A small network was shown many inputs. Here are its activations along a few directions, one row for each input.
In each table, some parts of the input vary, and every possible input appears once, in random order.
Descriptions start from the smaller parts, as in this example, which fits no table here: one of 8 places around a ring, together with either a single point or one of 11 places around a ring or (one of 2 separate values, together with one of 6 places along a line).
Shared parts are said once, and a part with two or three values counts as separate values.
In the rows, zero is written as 128.

Other details of the inputs shift rows strongly along three fixed directions, in all tables alike. That doesn't count.

Table:
r1: [101 191  84 115 140 121 102 140 157  81 155 152]
r2: [109 111 133  97 111 150 137 148 104 166 113  85]
r3: [133 103 109  98 110 156 147 146 108 153 120 138]
r4: [133 118 154 165 128  79 126  92 129 101 161 152]
r5: [124 157 107 150 145 110  80 102 171 150 124 121]
r6: [152  85 173 108 175 106  95 118 110 166  81 118]
r7: [150 102 149 144 156 128 105  75 142 148 126 127]
r8: [108 163 122  82 119 148  79 151 143 142 133 111]
r9: [116 179  96 109 120 141  74 134 148 151 128 159]
r10: [111  99 197 114  81 111 182 159 122  84 168 150]
r11: [100 107 110 123 124 183 159 156 100 151  71  86]
r12: [117 138  93 128  99 144 144 160 117 112 103 111]
r13: [115 184  87 141 119 108 109 153 181  96 148 142]
r14: [168 105 186 160 127  78 165  97 121  67 193 177]
r15: [132  86 142 132 124 125 138 117 109 184 123 133]
r16: [125 106 161 141 100 126 226 167 111  70 144 147]
r17: [143 129 125 129 114 141 163 156 143  80 145 146]
r18: [117 177 133 154 157  64  88  80 169 124 161 150]
r19: [153 107 145 144 150 118 100  74 113 142 129 124]
r20: [129 161 110 109 149 109  72  99 122 166 150 139]
r21: [136 112 150 134 145  97 107 102 123 174 152 118]
r22: [123 113 131  80 117 162 131 139 102 159 118  90]
r23: [162 110 155 146 154 123 112  80 145 151 128 125]
r24: [115 179  82 133  97 113 135 174 145  74 145 139]
r25: [119 102 160 128  88 100 198 151  94  89 172 172]
r26: [137 174 123 135 172 100  75  78 158 146 144 130]
r27: [117 117 121 123 113 169 183 164 108 132  85  97]
r28: [112 162  72 111 105 146 128 172 126  65 138 141]
r29: [109 108 104 135 115 171 145 159 127 130  93 105]
r30: [158 103 148 139 138 124 122  83 108 139 121 121]
r31: [127 100 162 139 116 139 128 115 112 181 109 145]
r32: [120 168  80 136 122 142 104 162 128 135 109 101]
r33: [150  93 149 109 139 135 128 113 103 166 136 113]
r34: [118 107 156 113 121  78 159 194 125  80 116 155]
r35: [144 109 152 129 160 140 123  77 117 168 102 107]
r36: [139 101 134 136 150 151 112  99 131 145 113 119]
r37: [120 164 108 124 165 123  78  91 147 143 129 125]
r38: [124 183  81 119 123 120 100 139 179  83 151 151]
r39: [101 125 109 124 122 162 156 152 114 133  91 103]
r40: [116 105 107 132 115 170 145 150 128 142  85  99]
r41: [132 130 115 113 137 177 152 149 111 141  93  98]
r42: [160 102 141 134 133 145 136 108 101 143 109 108]
r43: [140  83 190 177 121  71 165  93 113  75 179 172]
r44: [116 174  88 140 120 126 116 164 167 105 137 130]
Description of these inputs: one of 2 separate values, together with either a single point or one of 6 places along a line or (one of 3 separate values, together with one of 5 places along a line).
Question: The inputs of r38 and r5 match in every part but the choice among 2 separate values. If r14 is changed in the same way as r38 into r5, which row does it become?
Answer: r32
Question: Which other rows does r17 become when the choice among 3 separate values takes its other values? List them by row number.
Answer: r14, r41
Question: Which other rows does r39 become when the choice among 3 separate values takes its other values? List them by row number.
Answer: r4, r40

Table:
r45: [155  35 183 119 116 169 174  97  50 203 100  97]
r46: [119 129 181 102 101  67 152 154 148  67 199 194]
r47: [ 96 163  60 101 101 169 153 222 119  97  80 110]
r48: [145  73 154 136 160 142 130 117  98 184  60  92]
r49: [134  44 144 140 123 202 183 127  64 190  35  54]
r50: [135 142 123 124 118 124 169 138 147  42 168 169]
r51: [108 184  80 158 144  96  61 124 168 151 126 140]
r52: [159  67 162  94 127 157 132 114  81 178 111 119]
r53: [ 83 164  85  59  99 155 128 222 132 119 111 112]
r54: [154  64 184 137  95 114 180 102  90 125 169 167]
r55: [ 92 191  45 115  80 164 167 210 149  64 129 116]
r56: [138 127 165 180 101  77 178 112 158  48 207 184]
r57: [119 151  98 114 111 117 143 191 144  74 122 157]
r58: [146 186 114 151 182  81  27  70 190 147 154 128]
r59: [154 160 119 141 190 118  33  43 168 174 131 129]
r60: [130  92 238 131 115  43 181 107 123  74 217 194]
r61: [122  90 231 142 104  42 187 106 124  83 219 195]
r62: [111 168  59 100 113 197 144 172 126  99  95 108]
r63: [ 91 160  54 115 108 170 134 200 121 139  70  97]
r64: [124 147 115  88  92 102 154 176 124  50 190 181]
r65: [147 155 128 153 189  89  26  59 166 170 117 119]
r66: [121 200  83 149 169 114  46  64 174 158 147 128]
r67: [148  48 175 142 136 170 180 113  72 156  65  79]
r68: [110 177  69 111 109 165 143 183 140  93 111  99]
r69: [159  68 202 119 106 102 194 105  82 101 178 170]
r70: [149 122 154 160 182  89  72  65 142 149 123 116]
r71: [ 96 178 108 126 150 108  24 106 161 214 133 111]
r72: [151  22 162 165 134 199 164  96  68 214  37  58]
r73: [146 164 124 151 193  94  35  60 170 175 130  99]
r74: [102 169  39 116  90 204 147 184 140 102 106 118]
Question: What is each input in this table made of?
Answer: one of 5 places along a line, together with either one of 2 separate values or one of 4 places along a line
Question: The inputs of r59 and r50 match in every part but the place on the line of 5. If r57 is changed in the same way as r59 into r50, which row does it become?
Answer: r48
Question: A walk changes only the place on the line of 5. It starts at r46 and steps to r53. List the rest of the walk in order.
Answer: r60, r61, r71

Table:
r75: [136 123 165 138 156  94  96  97 145 138 139 129]
r76: [142  98 116 122 153 179  95 102 101 216  63  88]
r77: [151 113 147 128 156 135  94  85 128 161 119 111]
r78: [121  97 165 126 102 125 192 142 106  97 147 133]
r79: [134  86 190 132 107 108 197 131 112  99 160 146]
r80: [130 134  89 104 115 164 131 167 123 113 100 115]
r81: [131 110 159 135 149 120 101  95 130 178 122 103]
r82: [120  98 135 128 103 135 181 163  97 108 114 128]
r83: [ 96 197  93 115 125 102  90 149 174 106 163 149]
r84: [115 142  93 105 122 150 132 182 122 127  89 105]
r85: [114 190  82 120 117 112  92 139 154 113 166 151]
r86: [136 131 164 136 158  92 102  97 141 141 143 128]
r87: [112 166  79  97 117 165 112 153 141 130 126 122]
r88: [143 130 148 133 152 111 106  81 129 130 149 131]
r89: [123 182 108 124 126  94  94 120 170  87 191 163]
r90: [143  75 184 139 115  99 185 140 115  83 139 153]
r91: [139  73 182 147 104  96 193 141 110  85 148 163]
r92: [117 181  81 100 130 144  94 146 155 110 132 136]
r93: [107 142 102 104 120 157 136 171 119 120 100 100]
r94: [122 118 105 145 109 173 180 156 130 104  93 113]
r95: [111 121 117 113  94 152 164 177 109 132 111 116]
r96: [135 166 122 136 143  75 100 103 151  83 179 166]
r97: [123 103 126 127 140 162  91 118 109 222  70  73]
r98: [153 131 143 136 155  97  99  88 135 134 145 141]
r99: [105 169  73 114 120 134 105 177 136 134 108 117]
r100: [134 111 148 138 157 111 106 101 117 160 107 110]
r101: [148 120 142 147 145 102  98  88 133 139 146 147]
r102: [135  87 156 125  92 142 191 136 106 104 145 160]
r103: [151 133 152 131 157 106  98  80 136 140 150 133]
r104: [132  98 144 164 108 141 206 132 117  74 127 132]
r105: [113 138  88 110  99 169 144 160 108 128 115 115]
r106: [106 114 119 112  93 159 166 176 113 132 105 124]
r107: [125 108 152 143 138 119 114  97 110 178 118 110]
r108: [142 111 138 172 146 134 128  93 140 140 107 108]
r109: [131 107 150 123 160 148  98 105 122 191  82  91]
r110: [120 146  91  97 110 171 138 160 121 131 120 107]
r111: [113 157  79 110 102 154 114 161 135 124 128 127]
r112: [128 183 103 124 137  86  90 123 170  80 173 178]
r113: [138  78 184 136 117 103 189 138 115  87 137 162]
r114: [118 184 104 124 129  97 101 115 156  92 187 155]
r115: [141 131 141 178 147 105 132  88 150 116 139 131]
r116: [132 102 151 143 149 116 109 103 121 176 106 125]
r117: [144 108 137 142 147 129 112  88 106 163 118 119]
r118: [125 139  82 109 110 164 136 168 113 127 106 119]
Question: The inputs of r80 and r96 match in every part but one. If r90 is changed in the same way as r80 into r96, which row does it become?
Answer: r100
Question: What is each input in this table made of?
Answer: one of 4 places along a line, together with either a single point or (one of 2 separate values, together with one of 5 places around a ring)
Question: A walk changes only the place on the line of 4. It starts at r114 and steps to r110. List the rest of the walk in order.
Answer: r89, r87
Question: A walk changes only the place on the ring of 5. It starts at r81 and steps to r97. List the rest of the walk in order.
Answer: r91, r90, r75
Question: Which other rows agree with r83 in the place on the line of 4? List them by row number.
Answer: r76, r87, r92, r94, r102, r106, r109, r112, r113, r116
Question: Which other rows agree with r95 in the place on the line of 4? List them by row number.
Answer: r79, r84, r85, r86, r98, r99, r103, r110, r115, r118
